A small network was trained on invented records. Each row is its activation on one of them, seen along a few directions.
Here are examples, each followed by its value of one field, DAKO.
Other fields move the rows too, some of them a lot.
Strong random noise was added to every row along 14 fixed directions; ignore it. To show where, here is one row again and again, with new noise each time:
54  281  -328  515  -87  182  315  59  9  480  -362  36  22  -458  -184  -802  -529  153  126  139  -101  -518  -427  -169  197  -67  -567
-427  -31  -11  69  -319  -71  147  10  80  -34  -74  214  406  -246  359  -67  -147  -86  -25  415  -346  -113  -476  49  -86  141  -235
307  296  -602  462  -126  -37  -393  43  -100  122  -414  420  -232  -506  -846  -316  -670  154  -352  159  -240  -105  44  -138  -411  -245  -221
-1  -401  -17  155  307  -223  -856  297  -376  815  107  -4  497  485  -126  179  54  -247  304  -313  -159  -176  -49  -66  77  -260  6
102  -73  344  -473  -344  323  -478  -584  -595  -411  -172  98  101  651  -344  430  434  -21  -87  560  501  -207  259  20  145  239  -299
-142  176  149  -258  -609  266  -565  36  -586  -20  -436  211  140  286  12  -186  267  345  -19  233  -269  84  180  121  138  -46  -207
-367  -344  -95  -263  -296  797  352  -103  339  -230  420  837  -616  52  267  -374  -228  -102  88  -110  202  108  64  222  -307  350  536
404  146  -281  -61  -27  226  50  207  230  325  -280  56  594  78  30  -276  -139  -10  171  -101  -130  42  -71  -549  -140  115  35
148  127  -199  134  169  324  112  89  -218  270  -206  -274  39  231  -262  -202  -49  -43  140  -101  238  21  267  -241  304  317  5
-29  -307  79  349  398  86  -209  -32  -110  142  364  -25  -786  -291  -148  -86  -204  130  -16  -78  142  -8  129  598  44  10  334
-567  105  -332  76  154  -14  116  358  237  571  43  -144  423  306  636  -197  186  -434  333  -304  -501  -78  -388  -248  311  52  -89
-248  331  -367  -297  -146  227  451  -33  315  -156  60  -201  -647  275  238  -102  279  -270  -214  -451  12  241  440  -25  235  287  354
-46  -127  -76  140  95  147  71  -85  -73  620  -373  -406  -60  153  -210  -122  -75  -181  -176  -77  326  -117  153  117  386  326  -36
-200  132  136  -14  -3  142  924  190  -388  -92  121  -499  164  196  205  -161  84  -65  426  -83  225  4  270  -149  570  556  -57
-61  25  -198  -491  594  204  186  -16  782  203  -9  254  41  111  485  163  224  -371  212  -80  -533  188  -205  38  -372  62  290
-527  -97  -70  121  -235  -92  239  -94  -307  276  -447  304  -429  -360  -503  -103  -475  -79  -280  232  -236  -163  100  601  -49  -10  -289

204  28  253  -491  -349  -454  115  91  -118  252  -414  -217  733  221  102  246  241  12  151  -206  -314  -85  46  -184  99  -341  -226 | sogag
246  351  -165  -156  -289  36  329  -506  211  -616  -70  -8  -570  -116  -377  144  -41  -14  -245  204  212  -379  4  -206  8  -199  -283 | per
-98  522  -169  140  -36  -130  537  -90  -118  -261  -437  -235  -175  -338  -489  50  -169  77  19  254  -317  -167  0  -89  192  -279  -501 | per
-616  35  -124  123  147  670  26  252  -298  -8  -282  45  32  210  -173  20  112  36  275  73  -229  627  261  -6  213  82  279 | mave
174  14  219  -260  -349  328  -41  -334  -33  96  -521  -6  -195  -10  -100  -93  48  315  -134  195  -35  -120  -34  172  115  -160  -83 | tuled
51  388  -235  -20  570  84  61  182  283  320  -447  -83  -419  -240  8  -214  -78  136  -57  -126  -542  300  160  300  -84  -85  105 | lugu
-144  170  -152  226  437  -236  763  62  91  119  350  -430  -737  -177  -61  -168  -13  -176  199  -542  45  -203  178  128  344  -239  -15 | zoda
450  74  293  -705  319  -332  432  -377  151  -237  148  157  -345  54  -150  407  220  -138  135  1  38  -274  298  261  -287  -183  -196 | fivo
-206  173  -355  -2  -93  360  178  -89  474  -111  -245  -186  -194  -18  286  -47  -25  -243  -421  147  156  327  18  -158  47  668  300 | pur
-28  260  -282  177  -25  -216  -5  264  238  -17  -171  332  176  -458  227  -319  -313  95  -200  296  -342  25  -297  -34  -345  311  -207 | sogag
-242  95  29  -58  575  111  -207  228  -194  284  -276  -231  -103  114  56  61  240  12  140  -40  -321  344  228  261  140  135  123 | pur
316  -60  347  -339  103  255  -131  -197  -200  -21  171  321  -654  123  100  -327  159  200  143  -14  305  -406  128  406  39  65  -98 | buvi
-677  -250  11  274  439  154  401  -67  -57  364  7  -496  -364  153  -388  569  -29  -351  413  -295  -320  121  -76  115  555  -641  215 | dazo
61  -143  239  312  -98  -186  46  150  -535  -263  495  -439  -371  13  -107  119  -54  155  128  -150  308  -96  230  -4  474  27  189 | buvi
323  -314  187  -174  -131  175  721  -126  390  579  -453  -353  -177  -174  -20  -297  -267  94  -226  -202  517  -73  200  220  209  332  270 | fivo
-517  -497  491  -53  -530  -374  488  -48  38  50  326  -50  298  -100  362  126  -52  -145  157  -57  -37  -275  -389  210  189  -301  -62 | kede
-126  401  -518  -111  218  300  -113  311  431  159  -234  166  316  262  384  -257  68  -192  72  -38  -409  237  -172  -419  -102  231  44 | lugu
103  -550  -203  356  351  21  -579  -305  905  403  106  -50  7  -281  123  173  -160  -238  -521  52  266  35  -539  112  -346  -72  384 | vatil
440  57  162  -512  400  640  121  -147  -242  -43  -63  12  -93  677  -258  65  364  -11  568  -167  315  -52  351  -232  180  86  -29 | vif
-46  -28  57  -111  -825  -18  117  24  -62  -83  -53  -27  131  -27  73  -51  -56  178  -160  -194  -13  61  26  -242  108  -230  80 | tuled
-568  112  -180  -26  106  400  112  -107  -65  -6  -331  261  5  194  -246  153  -77  -283  127  250  -227  87  -77  -62  12  73  -140 | pur
-19  -102  93  -398  191  -112  -21  283  267  105  338  411  -214  74  562  -166  133  5  166  -437  -327  169  125  325  -449  0  369 | kif
210  147  108  49  331  -306  481  281  -405  342  -222  -398  428  167  -151  -234  -12  -119  68  -132  398  -6  499  -46  169  685  -211 | kede
-101  -152  332  92  -407  155  -483  -164  -425  -290  -262  76  425  -47  -124  133  84  297  -240  599  230  117  17  145  -35  201  -161 | per
-371  -391  184  -162  163  -85  46  -11  -236  80  43  337  162  123  -79  393  -113  -335  109  254  -53  -41  -94  282  -210  160  -17 | dazo
358  131  -160  -261  457  7  520  186  29  343  -223  -195  -39  180  -210  -163  -18  -205  -26  -336  288  117  580  -105  -69  509  132 | dazo
323  -110  61  10  126  89  -258  -252  39  -401  530  -255  -532  266  -101  372  247  -14  -23  -267  448  -23  238  -109  101  -111  382 | nug
173  247  -261  144  -108  -189  280  24  178  -308  396  -189  -179  -53  -124  47  7  -118  68  -410  50  -57  33  -409  67  -408  110 | zoda
122  243  -75  221  476  -597  129  130  -9  -340  356  -76  -430  -422  178  51  -79  10  -317  162  63  67  192  355  -239  544  21 | fivo
-75  183  -221  -72  -21  53  -465  302  -437  75  -243  333  -45  286  -53  -124  -70  7  -199  73  -120  167  359  69  -169  458  -10 | kufo
380  569  55  -415  118  197  797  -600  544  -602  -158  -247  -652  -291  11  -35  289  98  -168  201  103  -166  77  13  76  -50  -207 | buvi
-587  -398  -16  414  390  648  57  -223  473  171  118  52  50  -14  332  -95  -98  -276  78  337  263  120  -582  102  142  417  213 | gel
1  413  -340  -96  -404  -275  -79  114  143  -78  136  -7  -144  268  214  -234  268  -119  -289  -487  -44  -54  213  -223  0  -111  -58 | zet
-332  -474  -139  206  195  -564  -518  -251  186  692  317  -148  -155  367  101  233  77  -741  -594  -265  492  -547  -151  348  101  288  -46 | tuled
420  -321  406  -79  343  -245  59  -348  112  -20  279  -335  -26  -54  -61  449  90  62  176  7  201  -222  -146  114  28  -295  97 | maki
174  -185  -98  305  -133  -221  53  -69  314  368  292  -387  406  33  144  -183  -16  -161  -62  -378  435  -324  -274  -380  224  -107  -26 | maki
-430  -184  27  153  -406  -377  -19  -309  -433  -280  -5  247  -51  -137  -870  599  -338  -206  -35  164  -185  -263  -122  99  -106  -825  -387 | kif
59  -22  250  -141  34  -228  314  121  -381  -43  -345  -310  801  52  -289  515  -26  2  385  170  -286  166  -7  -252  42  -226  -188 | kif
-385  49  240  94  -232  -308  -227  -179  -562  -56  40  23  -344  66  -263  181  143  50  67  90  -195  -396  -36  359  272  -611  -459 | mave
714  98  190  -26  -164  46  189  -179  -78  -344  -263  -457  152  -228  -545  303  -77  419  99  37  41  105  179  -441  132  -536  56 | sised
-146  -156  -86  196  -266  148  364  -276  -150  98  -2  80  -119  35  -665  88  -363  -221  261  -72  95  -481  -175  -242  225  -539  -402 | vif
31  -62  -90  226  -411  30  -259  142  -399  -268  445  -23  -122  292  -81  -33  -29  -4  69  -313  348  -106  161  -353  287  -52  130 | sised
-367  281  -200  101  -321  181  -33  28  -211  -125  -278  -42  90  49  -102  -54  5  45  -71  157  -253  61  -53  -175  241  -153  -240 | kufo
41  -337  174  -142  -624  170  716  12  -24  -305  -145  -35  91  -209  -384  120  -341  132  -165  -172  294  516  497  -132  -113  68  551 | kede
-761  -53  -360  105  -599  -378  -242  458  -299  -46  26  374  133  116  50  76  -156  -285  -333  -253  -379  348  186  80  -210  65  135 | vatil
404  -23  35  -182  148  211  -13  -223  431  -232  174  73  338  106  227  111  129  32  318  188  99  -202  -414  -448  -94  -88  -9 | sogag
-145  -134  341  -376  53  267  269  -401  144  -58  -83  -79  -288  220  191  40  333  -67  -129  264  411  -120  49  460  145  354  -84 | zet
-252  -494  202  282  234  219  334  -79  167  -50  502  -110  90  5  210  171  -123  -225  184  41  470  -40  -207  49  90  375  288 | nug
46  -174  403  -490  233  -204  -148  -169  120  106  -139  61  218  81  220  234  365  -12  79  98  -275  6  -82  311  -183  -226  -97 | gel
-224  -196  106  41  420  234  61  -240  234  -190  351  -67  -64  147  260  280  184  -299  155  202  255  -81  -284  68  157  224  79 | sised
127  10  -2  509  208  -462  297  440  -503  -134  341  -345  9  -375  -315  129  -378  134  363  -173  -164  21  198  -109  95  -148  12 | nug
-184  251  -310  -100  -416  -27  319  403  -108  89  -270  80  130  108  60  -251  -71  -47  -99  -330  -322  288  329  -256  41  83  67 | tedut
69  352  -489  -179  95  -199  145  221  231  -382  225  63  212  219  195  257  -8  -368  62  -120  -289  179  79  -592  -224  144  102 | lugu
-110  287  -465  160  247  396  -188  162  0  266  21  256  143  411  75  -433  125  -213  373  -133  -8  -254  -203  -521  114  -17  -301 | mave
11  392  -53  -63  -355  -188  -146  77  -181  55  -104  -285  71  211  127  -358  396  159  -91  -321  -28  -112  178  -104  291  -259  -334 | vatil
331  -455  307  128  -79  12  -642  -87  -87  -82  539  61  -41  66  33  139  97  218  -8  -112  289  -5  -9  78  -53  -324  341 | tedut
-285  213  -120  16  436  -174  427  578  -690  -512  449  405  -205  89  -300  -89  -168  -100  389  -131  -116  389  736  120  -261  550  123 | gel
-397  148  458  -455  -297  -562  112  -274  -276  -608  -7  -264  236  115  331  690  583  -143  -171  527  -234  40  40  330  82  61  -332 | zoda
-263  -113  26  -86  176  26  361  396  -56  337  -183  -131  -6  48  99  -21  -72  -64  160  -250  -307  296  204  191  96  230  217 | vif
-301  -425  -13  122  233  -38  371  -260  447  93  154  -549  94  88  -175  681  88  -455  -96  -207  202  220  -64  -73  205  -254  366 | zet
23  -213  -73  -107  -9  298  411  2  90  214  -210  -4  681  288  -400  324  -139  -259  423  -125  -126  79  -89  -625  86  -414  34 | tedut
54  32  -70  136  28  299  -221  51  -104  89  11  216  -186  -20  131  -449  -151  103  -147  153  309  -124  -23  183  1  457  -54 | kufo
165  305  -13  -165  516  131  176  -583  83  -679  234  118  -530  -27  -466  382  171  -18  298  398  -17  -302  -142  -7  -75  -392  -319 | maki

Here are new rows. What is DAKO for each?
284  310  -57  -64  -38  675  -47  -146  4  -430  -75  451  -149  -29  -168  -270  -47  374  379  395  -185  -80  -239  -292  -67  -297  -181 | tedut
154  114  -264  224  195  -488  -427  180  1  147  23  -165  -83  -80  -56  84  -75  -141  -408  9  -23  -17  42  12  -145  204  35 | dazo
-257  -523  -35  95  51  622  165  38  42  268  401  633  -64  213  171  -494  -306  -241  199  -34  619  -208  -123  11  -164  580  182 | dazo
226  212  -150  440  -175  70  195  -91  83  27  -226  -481  -171  -351  -130  -279  -217  213  -255  44  346  -73  -114  -177  397  127  -126 | sogag
101  -18  12  -50  111  109  -30  -189  224  59  -55  -278  234  104  49  204  177  -55  119  57  5  47  -154  -179  133  -115  41 | maki
111  134  -27  -155  207  -404  60  -189  244  -133  109  144  -59  -192  -227  338  62  -86  86  -92  -374  -156  -104  -9  -256  -657  -246 | sogag
-74  538  -313  37  163  -69  692  10  523  -531  445  -112  -437  -342  534  -270  56  -58  -24  -95  -174  -54  -151  -116  2  108  -28 | kufo
52  30  2  328  -104  386  189  -60  104  -40  -79  58  -212  -488  333  -555  -408  297  -96  529  193  -210  -403  147  83  480  -161 | kufo
202  83  112  -421  15  669  530  -128  -111  -139  181  532  -537  370  -26  -514  24  75  389  -170  384  -244  347  33  17  234  -34 | tedut
-294  -75  53  -272  -537  -266  347  -26  111  126  -103  295  80  -53  243  -68  -113  -213  -167  20  -257  -229  -120  174  -80  -64  -240 | tedut
532  127  -224  84  169  170  64  -65  -39  -566  255  80  -409  -96  -594  219  -366  153  147  6  116  62  206  -394  -174  -258  236 | lugu
-543  322  30  -472  369  159  210  -216  -171  -263  -387  265  -299  238  -75  215  389  -246  -55  395  -243  128  330  462  -50  346  -352 | sised
-20  64  143  -203  -163  -85  -110  -356  -262  111  -518  -190  330  268  -242  179  262  -49  -132  284  194  -270  41  -24  248  2  -530 | sogag
-131  -214  64  83  301  137  -153  178  -248  380  -259  81  283  134  -288  147  -126  -33  179  168  -27  168  71  90  25  147  13 | fivo
-576  -37  -102  -8  -338  38  187  208  -159  378  -317  -125  -20  258  98  -144  22  -212  -134  -145  -33  66  114  84  328  230  -9 | zoda
-168  172  -460  510  9  251  -35  178  -91  -76  285  82  180  89  -91  -153  -321  -117  521  -84  -190  -274  -541  -723  280  -467  -226 | lugu
224  -566  462  -82  -56  495  -17  -169  -24  303  -112  -214  111  232  -43  123  33  217  188  -51  418  113  32  92  200  -63  360 | zet
429  1  198  -561  56  191  -272  -118  -124  -91  -283  -47  -196  403  -156  320  225  157  -106  -81  71  312  555  90  -90  38  329 | lugu
-269  -4  -332  -59  -493  -169  186  306  159  112  65  208  382  214  127  -184  -167  -334  -190  -351  47  77  95  -327  -192  254  99 | kif
-45  -247  149  -151  369  -366  656  609  83  501  477  124  586  36  773  -282  -143  -301  640  -323  -220  -208  -202  -63  -157  388  22 | dazo
-140  -93  262  -17  -177  -360  -127  -11  -505  -66  334  -187  29  296  105  25  328  -13  44  -110  268  -317  120  138  284  -74  -313 | zet
